Each row below holds a small network's activations on one record, seen along a few directions.
Each row is followed by the record's values for the fields N, C, M, V, L, K, Y, G.
A field that a record lacks is written missing.
The largest differences between rows may come from other fields.
In the rows, zero is written as 500.
Random noise pushes rows far along 4 fixed directions. That doesn't count. These rows show it; they differ only by the noise:
[502 479 934 551 526 506 425 328 582 410 393 581 361 549 616 382 508]
[573 431 338 571 537 544 428 718 582 523 739 543 455 521 592 444 465]
[546 659 331 458 558 528 484 486 471 589 467 634 566 404 520 441 624]
[428 499 713 619 539 478 430 548 606 323 627 648 419 549 562 440 578]
[617 270 517 594 501 486 460 566 573 444 787 452 427 563 526 534 444]
[583 520 320 481 524 436 555 384 424 496 626 561 625 410 366 612 678]

[587 512 128 405 493 631 497 688 445 809 356 309 550 439 555 451 265] => (N n4; C c1; M m3; V v1; L missing; K k2; Y y1; G g4)
[437 660 428 527 494 393 551 566 489 251 697 706 463 498 483 588 662] => (N n4; C c2; M missing; V missing; L l2; K k1; Y y1; G g5)
[442 451 710 713 534 458 400 656 642 320 623 592 331 500 518 478 520] => (N n5; C c1; M m3; V v1; L l2; K k2; Y y1; G g2)
[766 327 314 473 503 518 501 423 446 738 493 338 477 405 461 576 397] => (N n5; C c1; M m14; V v1; L l1; K k1; Y y1; G g2)
[350 675 690 614 570 497 425 597 573 389 361 658 392 442 546 410 542] => (N n4; C c1; M m14; V v1; L missing; K k2; Y y1; G g2)
[455 154 548 587 448 466 507 580 527 485 654 221 541 614 343 627 339] => (N n7; C missing; M missing; V missing; L missing; K k1; Y y1; G g1)
[441 379 294 619 521 529 432 820 550 616 542 341 507 473 389 532 362] => (N n7; C missing; M missing; V missing; L missing; K k1; Y y1; G g2)
[788 368 295 465 498 477 526 354 406 703 482 337 489 350 386 630 434] => (N n5; C c1; M m14; V v1; L l2; K k1; Y y1; G g2)
[530 392 413 498 496 485 514 434 420 695 302 270 579 402 279 612 424] => (N n7; C missing; M missing; V missing; L missing; K k1; Y y1; G g2)
[552 490 874 461 461 442 524 204 478 410 322 495 362 529 525 514 508] => (N n4; C c2; M missing; V missing; L l2; K k1; Y y2; G g1)
[500 456 735 514 484 410 550 249 474 356 510 544 506 511 430 595 630] => (N n5; C c1; M m14; V v1; L l1; K k1; Y y2; G g1)
[340 464 532 542 552 591 411 643 582 609 448 499 605 555 525 346 464] => (N n4; C c1; M m3; V v2; L missing; K k1; Y y1; G g3)
[523 411 702 420 443 454 572 217 413 493 351 353 522 539 406 595 460] => (N n7; C missing; M missing; V missing; L missing; K k1; Y y2; G g5)
[500 331 285 625 521 497 439 771 569 550 752 423 536 497 397 542 472] => (N n4; C c1; M missing; V missing; L l2; K k1; Y y1; G g2)
[304 606 596 567 533 580 395 781 678 354 700 741 466 655 747 257 555] => (N n5; C c1; M m3; V v1; L l2; K k1; Y y2; G g5)
[528 495 500 528 465 512 481 667 547 452 549 468 339 542 603 488 382] => (N n4; C c1; M missing; V missing; L l2; K k2; Y y2; G g4)
[578 361 470 364 466 666 457 546 510 806 328 261 489 617 671 334 202] => (N n7; C missing; M missing; V missing; L missing; K k1; Y y2; G g5)
[572 417 462 423 465 510 550 456 494 444 736 514 546 610 592 486 511] => (N n5; C c1; M m14; V v1; L l2; K k2; Y y2; G g5)
[667 415 289 456 472 485 546 524 473 515 715 478 477 512 541 567 482] => (N n5; C c2; M m14; V v1; L l2; K k1; Y y2; G g1)
[474 333 558 482 419 453 582 435 430 464 469 254 527 561 353 666 377] => (N n7; C missing; M missing; V missing; L missing; K k2; Y y2; G g4)
[250 562 672 552 491 503 499 570 521 395 355 480 546 543 451 489 466] => (N n4; C c1; M m3; V v2; L missing; K k2; Y y1; G g4)
[663 192 595 466 451 467 552 236 440 565 560 278 565 547 377 632 438] => (N n5; C c1; M m14; V v2; L l1; K k2; Y y2; G g3)
[581 501 667 502 462 482 509 419 507 428 430 467 343 495 570 511 425] => (N n5; C c1; M m3; V v1; L l2; K k2; Y y2; G g4)
[445 730 347 449 539 526 502 535 480 521 465 672 583 437 534 428 647] => (N n5; C c1; M m14; V v1; L l2; K k1; Y y2; G g1)
[682 172 184 553 462 524 487 740 553 570 944 316 501 579 506 577 348] => (N n5; C c1; M m3; V v1; L l2; K k1; Y y2; G g1)
[678 551 410 445 475 494 547 493 438 524 418 450 317 433 607 556 340] => (N n4; C c2; M m14; V v1; L missing; K k2; Y y1; G g4)
[641 511 437 416 506 559 510 435 456 658 371 426 457 450 584 452 399] => (N n4; C c1; M m3; V v1; L missing; K k2; Y y2; G g1)
[350 546 761 561 493 477 474 453 547 340 456 580 490 559 504 475 544] => (N n5; C c1; M m3; V v2; L l1; K k1; Y y1; G g5)
[308 829 376 438 522 591 476 701 475 602 157 548 513 444 562 378 447] => (N n7; C missing; M missing; V missing; L missing; K k2; Y y2; G g4)
[441 224 730 567 416 488 508 568 545 408 535 227 403 657 467 579 255] => (N n7; C missing; M missing; V missing; L missing; K k2; Y y2; G g4)
[435 728 315 451 531 669 398 825 584 629 417 616 443 534 774 243 378] => (N n5; C c1; M m3; V v2; L l2; K k1; Y y2; G g5)
[609 367 615 569 492 417 495 414 523 402 639 506 388 510 462 590 536] => (N n4; C c2; M missing; V missing; L l1; K k1; Y y2; G g3)
[359 654 641 585 533 407 489 471 515 349 421 669 480 428 388 534 702] => (N n4; C c2; M missing; V missing; L l2; K k1; Y y1; G g2)
[456 379 412 617 509 492 461 688 561 484 661 448 532 500 410 537 489] => (N n5; C c1; M m3; V v1; L l2; K k2; Y y1; G g2)
[511 465 614 512 532 497 466 406 534 493 544 575 525 516 517 438 575] => (N n5; C c1; M m14; V v1; L l2; K k1; Y y1; G g3)
[819 520  83 342 458 532 583 457 364 741 451 371 472 376 544 585 389] => (N n5; C c2; M m3; V v1; L l1; K k2; Y y2; G g4)
[607 635 175 291 501 597 549 455 414 724 471 537 667 473 599 388 553] => (N n5; C c1; M m3; V v1; L l2; K k2; Y y2; G g5)
[431 662 469 402 465 438 619 293 364 434 365 525 652 436 353 622 645] => (N n5; C c1; M m14; V v1; L l2; K k2; Y y2; G g4)
[528 334 468 525 489 549 448 626 568 568 646 403 491 591 546 451 400] => (N n4; C c1; M missing; V missing; L l2; K k1; Y y2; G g1)
[374 653 382 505 562 448 541 403 420 549 367 586 723 339 272 559 747] => (N n4; C c1; M m3; V v1; L missing; K k1; Y y1; G g2)
[486 418 449 550 532 527 455 603 576 491 729 577 565 559 540 429 585] => (N n5; C c1; M m3; V v1; L l1; K k2; Y y2; G g3)

Which values does each new row have?
[349 507 682 528 493 500 482 470 538 430 441 517 552 559 472 468 543] => (N n5; C c1; M m3; V v2; L l2; K k1; Y y2; G g1)
[744 202 472 445 476 476 543 219 434 650 613 317 600 496 388 604 497] => (N n5; C c1; M m14; V v1; L l1; K k1; Y y2; G g3)
[571 473 445 586 487 392 531 487 463 420 519 467 415 388 341 690 517] => (N n5; C c2; M m3; V v2; L l2; K k1; Y y1; G g2)
[274 752 751 524 493 463 511 486 482 344 173 559 417 469 468 500 513] => (N n7; C missing; M missing; V missing; L missing; K k2; Y y2; G g4)
[508 738 470 483 517 428 538 420 460 382 467 707 455 400 503 533 684] => (N n5; C c2; M m3; V v1; L l2; K k1; Y y2; G g1)
[340 550 687 625 538 454 453 535 579 350 526 634 511 486 438 463 656] => (N n5; C c1; M m3; V v1; L l2; K k2; Y y1; G g2)
[506 337 660 633 458 366 535 460 513 288 624 431 403 501 340 701 507] => (N n5; C c2; M m3; V v2; L l2; K k2; Y y1; G g2)
[369 718 596 544 577 501 431 492 556 452 426 756 540 439 520 359 712] => (N n5; C c1; M m3; V v1; L l2; K k1; Y y1; G g3)
[500 461 616 391 452 451 592 232 427 445 531 484 632 564 427 545 629] => (N n4; C c1; M missing; V missing; L l2; K k2; Y y2; G g5)
[527 506 616 434 487 510 513 339 499 501 485 548 535 535 562 428 558] => (N n5; C c1; M m3; V v1; L l2; K k1; Y y1; G g5)
[367 571 453 444 496 523 529 525 451 562 343 435 613 508 425 491 496] => (N n7; C missing; M missing; V missing; L missing; K k2; Y y2; G g1)
[506 619 326 449 514 440 592 394 389 485 494 544 629 387 363 612 654] => (N n4; C c1; M m3; V v1; L missing; K k2; Y y2; G g1)
[315 694 639 460 528 583 433 577 583 478 415 684 530 590 669 260 582] => (N n4; C c1; M missing; V missing; L l2; K k1; Y y2; G g5)
[579 552 570 513 540 581 386 511 536 723 206 457 379 403 560 359 394] => (N n4; C c1; M missing; V missing; L l2; K k1; Y y1; G g2)
[547 713 265 399 575 657 414 635 536 757 400 658 547 447 709 219 539] => (N n5; C c1; M m3; V v1; L l2; K k2; Y y2; G g3)
[363 466 655 553 499 552 434 646 575 497 403 430 433 590 553 415 363] => (N n7; C missing; M missing; V missing; L missing; K k1; Y y2; G g1)
[439 519 464 533 543 498 494 522 491 530 470 514 578 444 424 500 556] => (N n4; C c1; M m14; V v1; L missing; K k2; Y y1; G g2)
[653 367 536 548 498 466 483 470 524 498 586 466 371 479 519 547 447] => (N n5; C c2; M m14; V v1; L l2; K k1; Y y1; G g2)
[584 286 389 565 504 455 521 483 471 565 614 340 560 443 326 649 470] => (N n4; C c1; M m14; V v1; L missing; K k1; Y y1; G g2)
[498 542 550 319 458 484 608 159 342 619 219 379 662 482 373 563 538] => (N n7; C missing; M missing; V missing; L missing; K k1; Y y2; G g5)
